A small network was shown many inputs. Here are its activations along a few directions, one row for each input.
In each table, some parts of the input vary, and every possible input appears once, in random order.
Descriptions start from the smaller parts, as in this example, which fits no table here: line(4) and (point or line(11) or (values(2) and ring(8))).
Shared parts are said once, and a part with two or three values counts as separate values.

Other details of the inputs vary at random and push rows far along two fixed directions, the same in every table; ignore that.

A family of inputs:
r1: -471, 59, -639, 374, 96, 394, -284, -95, 65, -123, 157, 78, -243, -297
r2: -130, 82, -392, 100, 162, 184, -348, -166, 272, -65, 31, -17, -165, -187
r3: 422, -179, 16, -252, 101, -176, -600, -479, 409, 351, -121, -181, 30, -110
r4: 319, -135, -97, -42, 66, -86, -271, -91, 216, 113, -160, -135, 41, -302
r5: 91, -82, 343, -107, -197, -157, 412, 199, -253, 22, -17, 63, 120, 195
r6: -404, -144, -456, 264, 16, 372, 22, 55, -96, -227, 273, 106, -257, 20
r7: -174, -66, 206, -142, -123, 35, 412, 172, -158, -125, 223, 154, -55, 501
r8: 215, 63, -31, -164, 125, -91, -416, -322, 354, 145, -115, -129, 10, -58
r9: 313, -171, -112, -78, 60, -33, -257, -120, 253, 107, -120, -111, 45, -318
r10: 92, -90, 342, -41, -112, -202, 282, 216, -320, -102, 77, 75, 114, 194
r11: -39, 47, -287, 284, 98, 69, -167, 71, -53, -167, -20, -43, -87, -345
r12: -54, -155, 414, -242, -248, -149, 378, 60, -254, 123, 146, 90, 86, 549
r13: -306, 101, 125, 208, -90, 101, 622, 423, -418, -245, 137, 183, 21, 178
r14: -251, 148, -287, 344, 17, 159, 26, 166, -184, -181, 5, 22, -96, -317
r15: -311, 166, -616, 456, 239, 384, -109, 223, 100, -362, -23, 70, -194, -441
r16: 387, -78, 538, -419, -101, -302, 324, 143, -24, 74, -124, 51, 226, 312
r17: 397, 50, 237, -307, 68, -233, -342, -358, 333, 219, -172, -161, 102, 62
r18: -298, 75, -61, 196, -77, 116, 150, 0, -207, -112, 142, 99, -73, 138
r19: -267, 2, -556, 99, 142, 364, -298, -155, 279, 39, 62, -70, -191, -270
r20: -76, -49, -257, 123, 0, 170, 10, 69, 38, -45, -22, 23, -37, -304
r21: 39, 147, -274, 219, 103, 67, -283, -62, 69, -7, -171, -119, -17, -489
r22: -162, 144, -294, 204, 132, 135, -82, 94, 18, -90, -69, -11, -53, -363
r23: 95, 177, 445, -25, -88, -180, 456, 332, -334, -188, -31, 86, 146, 288
r24: 118, -36, 432, -167, -160, -274, 296, 143, -269, 43, 3, 61, 174, 165
r25: -8, 23, -315, 55, 120, 190, -121, -13, 201, 29, -151, -46, -30, -394
r26: 171, -173, -159, -251, 32, 39, -466, -401, 399, 317, -61, -156, 20, -164
r27: -1, -224, 279, -128, -173, -72, 223, 14, -177, 5, 159, 56, 18, 454
r28: 299, 35, 589, -394, -138, -367, 99, -188, 3, 303, -71, -70, 197, 396
r29: 282, -46, 451, -315, -103, -274, 256, 94, -55, 171, -170, -43, 217, 169
r30: 541, -125, 235, -326, 50, -293, -505, -509, 332, 347, -190, -226, 116, -2
r31: -663, 106, -160, 372, -168, 233, 464, 302, -521, -323, 356, 295, -187, 305
r32: -334, 135, 20, 117, -82, 54, 259, 117, -226, -82, 204, 112, -70, 252
r33: -545, 168, -877, 486, 232, 530, -424, -109, 241, -150, 104, 8, -335, -500
r34: 175, 0, 474, -18, -125, -263, 357, 244, -387, -76, 16, 35, 153, 255
r35: 405, -136, 184, -279, 32, -265, -424, -411, 240, 299, -93, -150, 86, 40
r36: -199, 133, 14, 185, 16, 63, 327, 349, -255, -325, 64, 146, 1, 73
r37: 338, 6, -13, -139, 137, -40, -234, -55, 327, 69, -278, -113, 113, -236
r38: -207, -4, -368, 69, 89, 219, -236, -126, 235, 54, 8, -80, -134, -129
r39: -210, -22, -603, 251, 153, 337, -537, -289, 347, 75, 18, -71, -165, -399
r40: 564, -256, 183, -413, 64, -269, -609, -526, 482, 443, -174, -216, 86, -25
r41: -493, 46, -46, 395, -138, 206, 631, 481, -541, -382, 235, 239, -67, 135
r42: -12, 171, 197, 40, -9, -83, 309, 296, -237, -210, -15, 86, 71, 125
r43: 101, -49, -165, -158, 126, 48, -338, -243, 376, 91, -83, -118, -71, -55
r44: 340, 87, 657, -353, -126, -438, 313, 84, -185, 212, -136, -27, 234, 242
r45: 229, -91, 519, -420, -136, -285, 81, -144, 50, 327, -1, -42, 176, 420
r46: 75, 167, 398, -43, -96, -199, 394, 206, -295, -9, -83, 25, 126, 139
r47: -645, 80, -163, 350, -71, 321, 496, 387, -361, -432, 356, 281, -242, 385
r48: 253, -108, -68, 32, 83, -58, -250, -81, 168, 49, -105, -111, 41, -291
Each input here is: values(2) and line(4) and line(6).
- The inputs of r8 and r42 match in every part but the values(2) part. If r28 is changed in the same way as r8 into r42, which row does it become? => r46
- The inputs of r31 and r14 match in every part but the values(2) part. If r35 is changed in the same way as r31 into r14, which row does it become? => r11
- Which other rows does r17 become when the line(4) part takes its other values? List them by row number. => r18, r28, r30
- Which other rows does r41 become when the values(2) part takes its other values? List them by row number. => r39
- Which other rows does r45 become when the line(6) part takes its other values? List them by row number. => r19, r28, r32, r33, r38
- Which other rows does r21 become when the line(4) part takes its other values? List them by row number. => r23, r34, r46

A family of inputs:
r49: -235, 12, -553, 311, 198, 347, -199, 25, 183, -238, 23, -14, -219, -291
r50: 337, -173, 436, -238, -120, -281, -13, -165, -26, 172, 2, -63, 109, 283
r51: 104, -270, 278, -260, -201, -75, 404, 218, -113, 60, 58, 111, 134, 241
r52: -46, 179, 385, -282, -109, -146, 318, 41, -94, 80, 9, 26, 94, 401
r53: 327, 32, -194, -182, 228, -30, -632, -341, 543, 152, -238, -150, -26, -272
r54: -342, -238, -184, 232, -172, 218, 332, 228, -338, -155, 253, 163, -117, -7
r55: -428, 160, -224, 330, 26, 193, 57, 41, -163, -161, 194, 96, -165, 32
r56: 382, 96, 305, -108, 10, -341, -76, 21, -104, 131, -217, -101, 208, -183
r57: 530, 148, -125, -61, 249, -112, -532, -213, 498, 165, -474, -263, 161, -725
r58: -205, -73, -588, 271, 166, 398, -168, 68, 166, -153, 8, -21, -171, -354
r59: -214, -171, 43, 143, -176, 32, 395, 210, -393, -141, 230, 133, -67, 244
r60: 266, -64, 433, -267, -92, -311, -56, -165, -40, 142, 23, -5, 145, 342
r61: 23, 118, 222, -178, 22, -93, 94, 11, 60, 49, -5, 17, 53, 232
r62: -500, 245, -235, 289, -29, 200, 76, 21, -177, -103, 135, 71, -139, 58
- Describe the family of inputs behind these rows. => values(2) and (point or line(6))
- The inputs of r53 and r60 match in every part but the values(2) part. If r52 is changed in the same way as r53 into r60, which row does it become? => r62
- Which other rows does r49 become when the values(2) part takes its other values? List them by row number. => r50

A family of inputs:
r63: 95, 297, -376, 140, 256, 120, -574, -269, 432, 177, -388, -229, -8, -711
r64: 118, -73, -517, -126, 327, 263, -850, -603, 808, 226, -126, -193, -200, -201
r65: -734, 156, -484, 324, 8, 372, 28, 76, -113, -168, 346, 147, -240, 64
r66: 357, 220, -362, 118, 327, 49, -771, -336, 609, 39, -373, -289, 20, -663
r67: 530, 198, 675, -395, -2, -453, 228, 189, -36, -28, -262, -19, 313, 233
r68: 713, 2, 531, -404, 18, -507, -337, -375, 203, 347, -263, -267, 206, 136
r69: 398, 261, 711, -440, -64, -450, 298, 166, -73, 223, -317, 0, 327, 137
r70: -472, -97, -488, 671, -9, 374, 347, 434, -431, -419, 217, 139, -245, -301
r71: 129, -98, 538, -128, -161, -219, 894, 705, -538, -275, 6, 204, 257, 192
r72: -14, -312, 147, 98, -229, -36, 293, 151, -400, -15, 202, 181, 32, 156
r73: 315, -59, 622, -288, -157, -431, 17, -193, -158, 176, 102, 50, 147, 526
r74: 462, -137, -455, 65, 262, 69, -633, -218, 516, 179, -402, -279, 97, -915
r75: -695, 153, 51, 300, -250, 101, 560, 250, -633, -294, 421, 271, -88, 405
r76: 325, -505, 437, -609, -301, -184, 266, -98, 79, 268, 63, -2, 101, 517
r77: 252, 94, 643, -309, -198, -427, 229, -93, -221, 270, -109, -119, 234, 357
r78: -747, 89, -501, 465, 82, 467, 118, 194, -225, -473, 408, 211, -403, 213
r79: -363, 53, -551, 29, 139, 376, -346, -353, 484, 107, 87, -57, -208, -104
r80: -670, -243, -623, 488, -46, 516, 235, 374, -303, -340, 386, 249, -343, -41
- The inputs of r79 and r65 match in every part but one. If r76 is changed in the same way as r79 into r65, which row does it become? => r80
- Describe the family of inputs behind these rows. => values(3) and line(6)
- Which other rows does r63 become when the values(3) part takes its other values? List them by row number. => r66, r74

A family of inputs:
r81: -360, 236, -609, 462, 233, 272, -406, -51, 55, -200, 27, -26, -185, -500
r82: -295, -179, 169, 97, -273, 58, 486, 215, -334, -84, 271, 214, -30, 386
r83: 173, 122, -137, 17, 166, 54, -237, -79, 301, 87, -241, -109, 70, -365
r84: 119, -193, 11, -1, -1, -70, 48, 146, -77, -69, 29, 49, 47, -114
r85: 232, 62, 287, -292, 38, -217, 17, 67, 94, 117, -135, -45, 176, -38
r86: -185, -120, -51, 304, -60, 166, 431, 382, -382, -325, 174, 185, -45, 4
r87: 315, -9, 202, -369, 109, -203, -335, -387, 376, 274, -124, -186, 15, 161
r88: 36, 21, 170, -229, -61, -34, 95, -59, -12, 55, 37, 37, -2, 401
r89: -27, 185, 83, 82, 22, -124, -23, -47, -103, -9, -9, -81, 27, 50
r90: -228, 184, 207, 234, -117, -27, 350, 199, -403, -159, 106, 147, -4, 265
r91: -211, -134, -233, 80, -19, 176, -32, -37, 7, 32, 142, -37, -147, -24
r92: 45, -27, 611, -256, -193, -245, 437, 65, -210, 16, 167, 149, 147, 714
r93: 125, -158, 38, 40, -20, -43, 88, 102, -71, -73, -35, -58, -2, -48
r94: 360, 106, 55, -238, 148, -145, -326, -164, 386, 258, -302, -241, 136, -255
r95: 157, -258, 428, -348, -231, -259, 152, -37, -63, 226, 108, 68, 113, 330
r96: -261, 204, -260, 216, 52, 191, 217, 221, -100, -214, -12, 84, -56, -166
r97: -433, 294, -447, 457, 68, 302, -1, 75, -209, -264, 95, 72, -207, -249
r98: 292, -215, -50, -275, -45, -30, -404, -386, 339, 364, -181, -139, 21, -153
r99: 8, -101, -498, 239, 88, 247, -231, -2, 139, -145, -102, -45, -127, -501
r100: 138, -21, 25, -220, 96, -68, -326, -223, 265, 114, -15, -37, 52, 100
- The inputs of r97 and r98 match in every part but one. If r90 is changed in the same way as r97 into r98, which row does it become? => r82
- Describe the family of inputs behind these rows. => values(4) and ring(5)
